Each row below holds a small network's activations on one input, seen along a few directions.
Each table varies a few parts of the input and shows all the possible inputs, shuffled.
Descriptions start from the smaller parts, as in this example, which fits no table here: ring(5) and (point or (values(2) and line(4)) or line(9)).
Shared parts are said once, and a part with two or three values counts as separate values.
In the rows, zero is written as 128.

Other details of the inputs shift rows strongly along two fixed directions, in all tables alike. That doesn't count.

Table:
R1: [108 150 126 118  85 168 100 154 159 145 100  60 131  71]
R2: [ 94 107 121 107 187 131 208 116 173 113 140 175 117 143]
R3: [ 89 136 126 124  63 178  97 141 158 138 111  65 146  86]
R4: [106 136  92  88  50 145  95 184 139 147 144  73 157  72]
R5: [151 168 161 210 159 108  99 117  83 100  65 147 157 128]
R6: [162 167 169 207 164 105  87  90  81 126  71 141 143 126]
R7: [122  94 144  93 136 132 197 110 152 143 141 140 113 173]
R8: [130  95 134 123  35 183  96 154 127 146 151  52 120  96]
R9: [166 184 153 191 176 101  66 102  97 125  72 143 120 121]
R10: [106 142  92  80  51 139  96 170 135 142 137  75 163  77]
R11: [ 77 116 151 109  77 164 110 166 132 124 116  41 159  79]
R12: [116 106  99  97 153  97 218 132 145 139 164 172 142 135]
R13: [120 120  88  86 159  86 194 104 142 108 153 195 147 161]
R14: [195 172 140 194 144 113  65 113  79 124  98 157 103 153]
R15: [174 157 149 190 131 120  61  99  74 112  99 163 125 185]
R16: [147  95 107 102 156 138 177 127 157 138 173 147  68 141]
R17: [116  96  86 107 162 100 194 139 156 134 180 193 124 144]
R18: [ 83 128 139 109  66 177  84 131 154 149 123  51 138  85]
R19: [ 95 142 129 110  87 166 100 171 154 130 101  58 137  72]
R20: [162 179 110 182 129  79  73 117  71 101 105 182 172 147]
R21: [190 143 132 208 134 124  58 105  74 111 119 165 113 164]
R22: [127 127  89  72 170  83 194 115 148 120 145 185 137 142]
R23: [138 169 156 197 167 102  65 122  84  81  86 158 148 145]
R24: [183 176 147 179 145 104  66 109  84 119  79 147 118 175]
R25: [102 135 149  99  98 153  78 144 144 141 116  42 119  82]
R26: [147 154 176 191 169  95  81 109  59  92  77 137 148 136]
R27: [ 67 113 144  92  69 167  77 153 131 115 131  44 141  94]
R28: [116 104 144 107  28 188 106 151 131 160 142  52 126  98]
R29: [152  84 123 131 143 139 183 122 148 140 171 149  96 139]
R30: [126 117 106  89 158  80 205 103 136 119 139 181 157 149]
R31: [ 96 129 141 126  69 174 123 143 146 148 104  54 151  73]
R32: [170 176 126 186 130  73  91 116  62 112  93 170 181 137]
R33: [ 80 120 150 101  72 169  73 133 143 134 130  41 135  96]
R34: [126 104 120  77 151 138 185 121 159 142 153 140  78 160]
R35: [ 98 117 129  90 204 115 192 138 167 112 139 153 101 129]
R36: [210 157 127 207 150 113  60 125  89 119 113 155 101 140]
R37: [118  95 101 108 153  99 210 142 149 146 170 170 131 130]
R38: [149  80 106 121 153 145 169 116 159 136 181 167  91 154]
R39: [125  89 116  96 148 151 188 106 155 146 177 166  89 168]
R40: [120  98 126  89 144 140 179 105 159 137 154 154 108 189]
R41: [117 129  97 109  63 137  85 189 139 151 145  84 147  76]
R42: [116  86 143  90 132 140 204 112 149 144 153 139 100 165]
R43: [ 98 106 133  79 211 107 191 124 153 114 144 150  88 136]
R44: [156 158 180 195 168  98  79  91  71 113  79 133 139 135]
R45: [113 107  82  95 160  99 203 129 152 126 175 193 134 149]
Description of these inputs: values(3) and (line(4) or line(5) or ring(6)).
Changing only the values(3) part turns R32 into R20. The same change can be made to R30. Which row results? -> R13
Start at R24 and move only the line(5) part, one step at a time. The first step leads to R34. Which rows follow, in order? -> R14, R16, R36
Which other rows does R23 become when the values(3) part takes its other values? List them by row number. -> R11, R35
Which other rows does R10 become when the line(4) part takes its other values? List them by row number. -> R4, R22, R41
Which other rows does R3 become when the ring(6) part takes its other values? List them by row number. -> R2, R18, R23, R27, R33

Table:
R46: [124 148 169 149 103 162  67 116 111 124  90  76 119 121]
R47: [160 129 140 154  64 153  71 129 100 139 121 101 134 138]
R48: [158 130 139 157  67 153  72 129  99 135 126  97 131 139]
R49: [137 155 105 146  82 131  57 153 111 124 122 112 151 107]
R50: [122 149 166 142 103 153  65 104 115 129  88  79 129 130]
R51: [ 98 107  98  57 115 141 196 151 182 155 158 108 122 103]
R52: [ 98 107  93  49 119 138 178 150 181 144 164 111 112 110]
R53: [171 116 132 159 164 111 152  96 105 129 139 190 100 184]
R54: [120 152 138 159  74 126  83 144  99 129  96  91 182  88]
R55: [161 137 100 158 182  93 152 116 121 117 134 199 124 143]
R56: [139 143 128 133 188  75 156 105 109 101 114 186 138 156]
R57: [115 146 124 140  77 126  68 148 102 113 119 105 175 112]
R58: [139 128 165 172 210 127 152  96 133 111 103 165  88 166]
R59: [ 65  87 103  38 107 138 186 152 172 133 174 105 136 116]
R60: [ 70  81 102  58 100 149 205 151 174 138 177 107 147 100]
R61: [153 123 163 169 214 122 146 104 125 117 118 168  78 149]
R62: [159 120 155 168 215 113 143 102 121 123 128 162  76 147]
R63: [121 156 140 144  77 126  78 145  97 127  89  84 182  97]
R64: [ 97  99  95  71 112 142 199 148 185 158 166 113 123  94]
R65: [152 146 105 137 188  82 136 120 118 115 134 199 114 158]
Describe the family of inputs behind these rows. -> values(3) or line(5) or (values(2) and ring(6))
Start at R62 and move only the line(5) part, one step at a time. The first step leads to R61. Which rows follow, in order? -> R58, R46, R50

Table:
R66: [108 122 124 108 153 122 160 119 148 122 133 145 132 135]
R67: [108 140 135 115  51 154  69 165 121 129 110  50 156  89]
R68: [137 107  94 101 133 115 157 137 141 137 165 162 118 141]
R69: [144 125  88 104 135 116 147 134 147 138 164 160 108 145]
R70: [210 175 185 251 184 115  42  85  54 103  67 167 106 171]
R71: [100 140 144 109  51 156  57 143 114 128 109  47 151 102]
R72: [126 107 118 120 123 107 186 117 126 137 151 164 159 146]
R73: [102 144 136 114  51 157  64 144 124 129 103  52 162  94]
R74: [ 93 136 139 110  49 166  55 155 119 131 117  45 152  93]
R75: [131 109 100 111 122 120 174 125 130 124 157 166 136 147]
R76: [114 122 119 102 150 119 180 130 149 136 132 139 127 123]
R77: [141 100 151 140 167 147 156 101 143 136 135 131  78 156]
R78: [137 106 160 139 164 148 158 101 143 138 133 143  73 156]
R79: [188 193 150 238 178  71  48 115  51  87  67 187 150 152]
R80: [118 117 113  97 154 120 176 133 152 134 145 137 118 110]
R81: [107 118 113 109 152 122 177 136 155 134 138 142 129 115]
R82: [111 115 108 109 157 119 170 137 158 132 150 140 120 102]
Describe the family of inputs behind these rows. -> values(3) or line(4) or (values(2) and line(5))
What sort of input is R66? -> values(2) and line(5)
Which other rows does R66 become when the line(5) part takes its other values? List them by row number. -> R74, R79, R81, R82
